A small network was shown many inputs. Here are its activations along a few directions, one row for each input.
Each table varies a few parts of the input and shows all the possible inputs, shuffled.
A made-up example of a description, with smaller parts first: values(2) and (point or ring(9) or (line(4) and ring(8))).
Shared parts are said once, and a part with two or three values counts as separate values.

Other details of the inputs shift rows strongly along two fixed directions, in all tables alike. That doesn't count.
To show where, the next rows are all for the same input, with only those details redrawn:
[ 37  14 -34  11  12 -13  14  -6   4  -7  26   2  -3 -20   3  22]
[ 36  14 -36  10  12 -12  16  -5   4  -6  25   2  -5 -20   4  22]
[-22 -30  -1  -7 -11 -22  31  -8 -23 -36  15  31  13  -7  -7  12]
[ 36  15 -35  10  13 -13  15  -5   4  -7  26   2  -4 -19   4  22]
[-26 -23  41 -18 -19   9   1  21  -9 -13 -27   4 -13 -29   1 -32]
[ 34  20   6  -2   2  19 -15  23  17  18 -17 -26 -30 -43  11 -21]
[ 37  14 -34  11  12 -14  13  -7   4  -7  27   2  -3 -20   4  21]
[ 37  14 -34  11  12 -13  14  -5   4  -7  26   2  -4 -19   3  21]

Table:
R1: [-21 -31   7   2 -15  -9  33 -18  -4 -23  13  32  30  17 -14  10]
R2: [-35 -12  38 -19 -16  18 -14  20 -10 -20 -35 -15   3  -1  -1 -26]
R3: [-27 -28   5 -19  -1 -21  18 -14 -15 -40  11  13  28  12  -5  21]
R4: [ 27  19  14 -11  15  13 -25  17  17  23 -19 -50 -20 -22   8 -13]
R5: [-34 -21  -9  -5 -12 -26  -3 -21  -6 -13  -4  58  18  27 -14  14]
R6: [ 21  31 -45   1  13 -23 -22 -22  12   1   8  20 -11   6  -8  25]
R7: [ 37  19 -31  10  10 -13  15 -14   9 -11  17 -10   4  -6  -3  23]
R8: [-27 -31  47  -2 -17   7   8  23  -5  10 -27   6  -4 -19   2 -34]
R9: [-30 -15  50 -20 -25  14   2   8  -2  -7 -22  -7 -15 -10 -12 -29]
R10: [-38 -12  40 -21 -13  27 -15   9  -6 -18 -27 -11  -1   0  -6 -30]
R11: [-41 -10  44 -20 -18  24 -13  11  -9 -11 -24 -14  -9   5  -6 -24]
R12: [ 24  18   8  14  11  26 -25  18  20  32 -23 -43  -6  -4  11 -25]
R13: [ 23  14 -30  26  18  -1   4 -15   9  13  27 -15  12  22   3  21]
R14: [-27 -22  43 -22 -21  17   0  15  -6  -9 -20   8 -17 -28  -5 -32]
R15: [-25 -29  47  -9 -20  22   3  16   3   5 -22  17  -4 -20   2 -34]
R16: [ 22  25 -35  22  15  11   0  -9  -4  13  30   3   9  25  13  19]
R17: [ 23  30 -49   3  14 -31 -20 -16   9  -1   1  15  -7   3  -4  26]
R18: [ 30  17 -27  -5  22  -3   1 -21  12  -6  27 -11   6   0   2  31]
R19: [ 18  28 -43   7  15 -34 -19 -19   5  11  12  10 -18  10 -11  26]
R20: [ 23  23 -38  28  22  -3   1  -2  -9  10  22  -4  17  21  15  14]
R21: [-24 -21   5 -10 -12 -13  31 -20 -13 -38  13  24  17   9 -19  15]
R22: [ 20  24   1   6   1   3 -45  14  25  50 -33  -9 -33  -4   2 -17]
R23: [ 30   4 -29  11  24 -12  10  -9  14  15  21 -15  17  10   7  27]
R24: [-29 -24  42 -16 -18   2   5  24 -13  -4 -25  -3 -17 -27  -5 -32]
R25: [-19 -33   5   5 -14 -16  34 -11  -6 -26   6  27  34  16  -9  10]
R26: [ 15  37  -2 -10   2   6 -49   7  22  33 -30 -11 -44 -13  -2 -15]
R27: [-26 -34  11   9 -13 -20  36 -15 -10 -14  17  22  23  22 -15  11]
R28: [-30 -21  47 -20 -23  14   2  15  -8  -3 -14   5 -24 -23  -5 -30]
R29: [ 37   9 -28  25  10 -14  20  -9  14  13  19  -9  13   5  -4  19]
R30: [ 29  23  15   1   2  16 -12  16  19  24 -15 -43 -35 -21  -4 -19]
R31: [ 34  21   8  -1   3  17 -16  24  17  16 -17 -25 -30 -42  11 -22]
R32: [ 20  24 -35  27  19   1   1  -6  -8  16  29  -3  10  24  14  16]
R33: [-30 -36  10 -10  -6 -10  22 -17  -5 -15  23  22  29  27  -5  19]
R34: [-38 -17 -13 -11  -7 -47  -3 -14 -22 -23  -5  38   7  19 -20  13]
R35: [-28 -32  44 -21 -11  17  -6  18   7   0 -34  -6  12  -1   9 -26]
R36: [ 33  19 -29  14  14 -19  18 -13   4  -2  19 -17   0  -4  -8  23]
R37: [-21 -37   1   5 -13 -17  35  -7 -13 -20  13  39  25   1   0   9]
R38: [ 23  25 -35  14  20 -10   3  -9  -3  -5  19 -24   8  10  -3  27]
R39: [ 23  18 -30  20  12   8   4 -16  12  11  26  -9  12  23   3  27]
R40: [ 31  15  16   9  -3  27 -12  19  28  42  -5 -16 -28 -28  11 -23]
R41: [ 25  12  18   0  12  22 -21  14  28  43 -14 -40 -16 -10  14 -14]
R42: [-30 -30  48 -24 -12  26  -7  11   9   4 -28  -1   8   0   4 -24]
R43: [ 26  18 -33  19  15  10   1 -17  14   5  22  -5  20  17   4  23]
R44: [-29 -29   7  -2  -9 -26  32 -12 -26 -24  26  26   3  -2 -12  12]
R45: [-36 -12  37  -9 -14  35 -16  17 -15   1 -28   9   9  10  11 -37]
R46: [-33 -32   7 -17   0 -22  22 -17 -20 -26  20   7  14  19 -11  21]
R47: [-34 -21  40  -7 -16  24  -9  18  -1  -5 -38  -7  14   7   6 -30]
R48: [ 17  40   3  -3   6  35 -33  17   0  22  -9 -33 -27  -8  15 -24]
R49: [ 30  12  15  14   2  20 -10  19  22  45  -9 -23 -29 -29  12 -23]
R50: [-31 -24 -13  -3 -13 -33   0 -15 -11 -15 -12  53  21  25  -9  16]
R51: [-35 -25 -11   1  -9 -41   2 -14 -14  -7  -8  46  18  28 -14  14]
R52: [ 23  22 -38  15   8 -21 -18 -19  18  22  13  25  -6  19  -4  26]
R53: [-34 -27   6 -22  -6 -15  21 -18 -14 -28  24  13  16  18 -11  22]
R54: [-40 -19   3  -2  -4 -15  18 -17 -28 -31  17   6  19  26 -14  17]
R55: [ 24  29   0  11   9  37 -30  25   8  28 -25 -25  -6  -4  27 -27]
R56: [ 20  40   0  -4  10  39 -35  19   2  15 -16 -29 -21 -11  15 -24]
R57: [ 22  36  -4  -2  10  32 -33  25  -1  13 -24 -34 -18 -12  20 -24]
R58: [-42 -12  -5  -3  -1 -12  15  -9 -43 -28  19  18  14  29  -3  10]
R59: [ 35  14 -21  22   6  -3  18 -17  19  13  28  -1   5   9  -3  23]
R60: [-40  -8  33 -15 -10  15 -15  24 -32  -9 -30 -11  -4   3   5 -37]
Changing only one part turns R35 into R3. The same change can be made to R5. Which row results?
> R6
Changing only one part turns R10 into R43. The same change can be made to R17. Which row results?
> R50
What is each input in this table made of?
> values(2) and ring(5) and (point or line(5))
Which other rows agree with R41 in the values(2) part and the ring(5) part? List them by row number.
> R13, R22, R27, R32, R49
Start at R15 and move only the line(5) part, one step at a time. The first step leads to R1. Which rows follow, in order?
> R42, R43, R45
Change only the values(2) part in R33. List by row number the other rows that result.
> R53
Start at R60 and move only the line(5) part, one step at a time. The first step leads to R38. Which rows follow, in order?
> R4, R36, R24

Table:
R61: [ -3   1  11  -3  -1   8  -6   5   1   5 -11  -6   0   3   2 -10]
R62: [ 2  4 -9  6  7 -1  0 -5  0 -2  6 -2  6  6  0  6]
R63: [-58 -46  21 -11 -20 -19  21 -10 -26 -29   4  41  24  22 -14   1]
R64: [ -6  -2   9  -1  -2   7  -7   6   1   2 -11 -11  -1   1   1  -8]
R65: [ -4   0   7  -5  -4  -2 -10   5   3   3 -16  -3  -6  -3  -1  -7]
R66: [ 6  2 -8  1  6 -6  4 -1 -6 -3 11 -1 -1 -4  3  7]
R67: [ -1  -4  12  -5  -2  11  -1   3   5  -1  -6 -10  -2  -7   1  -8]
R68: [ 6  2 -9  8  2  0  9 -3 -1 -4 10 -4  4  0 -1  4]
R69: [ -3  -1  11  -3  -3   6  -6   7   2   6 -12  -9   0   3   2  -8]
R70: [ -3   1  10  -3  -3   9  -7   7   1   5  -9  -3   1   1   3 -10]
R71: [ 9  3 -6  6  1 -1 11 -2 -1 -1  9 -1  5  2  0  5]
R72: [ -5  -2  10  -1  -1   4  -7   4   4  10 -11  -1  -6   0  -1  -9]
R73: [ 6  5 -8  4  2  2  2 -4  0  0  7  4  6  8  4  7]
R74: [ 3  1 -8  5  2 -9  0 -5  4  6  5  1  2  6 -2  9]
R75: [ 8 -2 -5  2  2 -3  7 -6  7  2 10  3  0 -2 -3 10]
R76: [  0  -4  12  -4  -1   7   1  10   0   4  -8  -6  -1  -6   6 -10]
R77: [-5  1  8  0 -3 12 -7  6  1  2 -9 -4 -2 -1  5 -9]
R78: [-4 -1 10 -1 -5  7 -8  5  5  9 -9  3 -6 -2  2 -9]
R79: [  5   5 -13   2   3  -7  -3  -4   1  -1   3   8   2   1  -2   6]
R80: [ 6  4 -7 -4  4 -3  5 -6  0 -6 12 -2 -2 -3 -2  9]
R81: [  3   8 -11   1   3  -1  -1  -4  -4  -3   9   4  -2   4   2   8]
R82: [  3   3 -11   6   5   1   0  -4   0  -2   8   0   7   5   0   5]
R83: [  1  -1   9  -1  -7   2  -1   6   1   1 -12  -1  -8 -10  -3 -11]
R84: [ 7  1 -6  8  0 -5  9 -4  2  3  9  3 -1 -1 -3  5]
R85: [ -4   2   7  -4  -5   4 -10   6   3   2 -13   4  -6  -5   2  -9]
R86: [-7  3  9 -7  0  5 -9  4 -3  2 -9 -6 -8 -1 -1 -9]
R87: [ 6  6 -8  3  2 -4  7 -3 -5 -4 10 -1 -3 -2 -3  6]
R88: [  3   7 -11   0   4  -3  -2  -4  -4  -2   9   2   0   4  -1   7]
R89: [ 6 -1 -9  5  6 -1  7 -1 -2 -2  9 -3  6 -3  4  6]
R90: [-2 -6 12 -1 -2  3 -2  8  3  9 -7 -2 -6 -9  3 -9]
R91: [ 9  1 -4  0  3  0  8 -4  4 -3 10 -2  6  1  0  9]
R92: [ -3   2   6  -5  -2   1 -10   4   2   3 -15   0  -6  -4  -1 -10]
R93: [  8   1 -10   2   4 -10   4  -1   0  -2   5   5   1  -7   2   7]
R94: [ 9  1 -8 -2  2 -6  4 -6  5 -5  5  3  0 -5 -3  9]
R95: [  3   6 -10   0   4  -7  -1  -4  -3  -2   6  -3  -2   6  -1   9]
Changing only one part turns R83 into R68. The same change can be made to R93. Which row results?
> R89
What is each input in this table made of?
> ring(5) and (values(3) or line(4))
Start at R74 and move only the line(4) part, one step at a time. The first step leads to R72. Which rows follow, in order?
> R63, R78

Table:
R96: [-33 -16  33 -17 -22   0 -22  20  -4   3 -38  19 -13  -3  -5 -33]
R97: [-33 -20  49  -8 -21  17  -1   9  -7  12 -22  -5  -4   3  -6 -32]
R98: [  2  -9 -10   6   1  -8  15   0 -12 -14   0  18  14  -6   3   5]
R99: [ 18  16  -6 -10   9  11 -11   1  14  -4  -5 -20  -7  -9   0   2]
R100: [ -7  -1 -12  -1   3  -6  11  -4 -17 -23   4  -1  13   2   4   6]
R101: [ 16   3   0   5   8   6  -5   3  21  20  -1 -22  -4   0  -1   2]
R102: [ 20   9  -1   1   5  18 -10   1  21  11  -8 -15   4   2   4   3]
R103: [ 19  12  -3   9  -2   4   3   5  11  19   2  -5 -19 -16  -4  -6]
R104: [ -4  -8  -9   9   1   0  13   0  -7 -10   4   5  24  13   5   4]
R105: [ 24  11  -2  -1   1   5  -7   5  22   6  -9  -3  -5 -19   5   3]
R106: [ 13  20   0   0   4   4  -2  -1   3  10   6 -22 -20  -7  -1  -4]
R107: [ -2 -16  -2  -3   0 -20  16  -4   4  -4   8  12   3  -5  -7  13]
R108: [-15  -3 -11   7   1 -10  -8 -10  -3   1  -1  17  10  25  -5  10]
R109: [ -7 -10  -1  -6   2 -15   9 -10  -4 -15  10  -6   1   3  -8  17]
R110: [ -2  -6  -6   5  -6  -8  10  -4 -12  -5  20  21   5  -4   9   0]
R111: [-12   1  -6   0   5   0   7  -5 -20 -15  18   5   2   2   2   7]
R112: [-14   6 -13  -7   1 -17 -10  -8 -13 -11   3  12   1  17  -8  11]
R113: [ 17  12   0  12  11  19  -9   3   2  18   7 -10  -3   2  14  -8]
Changing only one part turns R110 into R113. The same change can be made to R105. Which row results?
> R102
What is each input in this table made of?
> values(3) and (point or ring(5))
Start at R100 and move only the ring(5) part, one step at a time. The first step leads to R99. Which rows follow, in order?
> R109, R106, R111
